Each row below holds a small network's activations on one input, seen along a few directions.
In each table, some parts of the input vary, and every possible input appears once, in random order.
A made-up example of a description, with smaller parts first: values(3) and (point or ring(11) or (line(6) and ring(8))).
Shared parts are said once, and a part with two or three values counts as separate values.
(in the rows, 128 means zero)

Other details of the inputs vary at random and push rows far along two fixed directions, the same in every table; ignore that.

Table:
R1: [129 113 146 119  60 160  74 180 160 185 129 123 173]
R2: [178 160  85  67 139 179 118 151 157 153 170 165 178]
R3: [120  81 165 168 120 110  71 189 127 115 142 191  93]
R4: [ 72 101 173 126 158  24 161 102 134  79 122 105  75]
R5: [203 179 141 134 176 223 164 134 106 153  98  99 144]
R6: [167 205  96 132 188 224 178 103 107 163  50 114 123]
R7: [121 129 138  96  79 143  79 195 161 109 201 191 139]
R8: [112 143 124 155 124  16 124  88 148  32 145 141  61]
R9: [ 72  70 180  83 122 146  95 192 158 133 165 162 168]
R10: [ 76 147 100 109  86 111  96 158 158  96 149 205  99]
R11: [148 160  89 148 149  75 162  93 147  77 145 126  94]
R12: [ 62 142 130 103 161 148 172 120 145 142  99 129 137]
R13: [107 104 147 127 159 144 189 137 144 123 127 106 149]
R14: [198 188 141 187 195 171 207  67 100  93  59  61 105]
R15: [147 160 147 100 183 199 233 109 131 141 106  56 171]
R16: [114 114 139 133  82  97 100 158 163  75 182 195 115]
R17: [ 65 120 119 153  58  79  86 135 156 144  75 148 108]
R18: [176 134 130  90 173 189  72 167 122 172 123 152 149]
R19: [176 137 152 159 157 168 144 130 117 125 101 136 119]
R20: [119 120 133  97  84 149  67 192 166 102 195 195 152]
R21: [ 88  88 144 155  80  95 100 123  79 107 169 163 116]
R22: [ 98  99 122 162 117  34 127  64  71  85 140 129  67]
R23: [187 184  94 158 147 123 197  42 133 137  34  11 142]
R24: [163 155 148 165 183  84 147  85 104  97  88 100  54]
R25: [129 109 140 123  68 168  67 168 165 176 121 121 184]
R26: [ 58  80 172 124 153  24 129 111 144  73 127 123  84]
R27: [164 128 122 122  85 200 116 148 162 196 106 107 198]
R28: [110 126 126 179  99  59 142 125 154  44 164 159  79]
R29: [159 136 112  86  96 160  88 162 150 209 110 104 183]
R30: [181 142 115 146 191 145 135 123 115 146 101 123 106]
R31: [105 113 167 152 161  99 220  81 140  81 103  88 112]
R32: [123 112 114 187 100  29 134  89 146 116  76  83  90]
R33: [146 137  98  68 129 187 102 140  71 189 169 125 168]
R34: [113 113 134 101  86 176  88 166  77 160 186 151 160]
R35: [104  86 140 168  72  10  90 108 155 113  93 125  88]
R36: [177 165  61 119 175 191 187  73  63 172 126  71 161]
R37: [ 80 158  90 162 122 111 174  49  67 102  97 105  72]
R38: [163 140  98  48 208 234 185 151 142 208 127  91 218]
R39: [114 149 129 150 118  12 134  96 144  41 153 139  50]
R40: [100  97 135 110  85 166  66 161  84 146 185 161 164]
R41: [ 91  58 151  39 139 144  78 200 162 176 172 183 174]
R42: [160 166  90 175 152 172 218  57  60 124 117  61 142]
R43: [ 92  90 121 106 104  96  60 131  80 127 171 154 117]
R44: [154  99 143  99 149 146  49 184 130 168 141 197 129]
R45: [142 123 119 171  89 139 137 126 157 157  97  86 149]
Description of these inputs: values(5) and (point or (values(2) and line(4))).
The inputs of R23 and R26 match in every part but the values(5) part. If R1 is changed in the same way as R23 into R26, which row does it become?
> R15
The inputs of R37 and R6 match in every part but the values(5) part. If R21 is changed in the same way as R37 into R6, which row does it become?
> R19
Change only the line(4) part in R25. List by row number the other rows that result.
> R1, R27, R45
Which other rows agree with R7 in the values(5) part? List them by row number.
> R2, R8, R10, R11, R16, R20, R28, R39
Change only the line(4) part in R43. List by row number the other rows that result.
> R22, R33, R36

Table:
R46: [ 69  89 175 185  85  23  88 137 148  73 115 150  57]
R47: [108 102 152 133 109 129 101 151 132 143 120 149 126]
R48: [119 115 117 122 124 118  87 163 126 111 178 199 111]
R49: [100 115 140 124  89 123  99 150 155 128 129 148 138]
R50: [168 172 114 154 160 138 189  74  91  86 137  95 109]
R51: [153 157  96 168 146 137 182  65  89 120 101  77 120]
R52: [ 67  72 182 147 122  15 114 130 133  46 167 159  64]
R53: [161 179 107 146 140 128 175  67 129 116  82  70 126]
R54: [157 145 122  66 150 201 107 160 111 157 169 146 168]
R55: [124 112 118 131  74 119  72 155 143 131 151 164 136]
R56: [156 141 134 155 166 127 198  76 130 128  76  65 129]
R57: [142 153 114 136 156 123 212  75 132 126  94  60 133]
R58: [104  97 154 155 105  60  84 125 121 111 116 148  82]
R59: [ 77  73 176 175  99  10  95 138 163  80 120 139  68]
R60: [137 165 140 145 167 135 200  81 104  80 121  92 109]
R61: [100 117 137 107 140 134 110 164 139 113 158 185 117]
R62: [147 145 100  71 120 193 103 158 124 193 140 132 181]
R63: [ 85  76 143 109 119 112  96 161 135 148 148 146 145]
R64: [128 164 118 150 138 125 199  74 117 114  90  74 116]
R65: [127 124 114  76 131 226 110 171 119 200 138 136 199]
R66: [174 129 106 100 114 217  90 171 119 199 139 150 187]
R67: [118 126 126 105 146 115 100 149 128 111 154 178 105]
R68: [165 142 117  95 124 186  86 169 141 185 121 131 169]
R69: [178 142 104 111 112 204  91 174 136 187 134 137 178]
R70: [118 115 111 127  85 116  93 146 120 140 155 154 128]
R71: [146 160 106 145 161 133 178  64  94 127  89  69 119]
R72: [148 156 119 132 199 128 216  85 135  94 108  96 113]
R73: [109 102 140 114 104 111 107 151 169 133 134 137 150]
Describe the family of inputs behind these rows.
> line(4) and (values(2) or ring(5))
Change only the values(2) part in R72. List by row number the other rows that result.
> R52
Change only the ring(5) part in R71. List by row number the other rows that result.
> R53, R58, R62, R68
Start at R51 and move only the line(4) part, one step at a time. The first step leads to R71. Which rows follow, in order?
> R65, R63
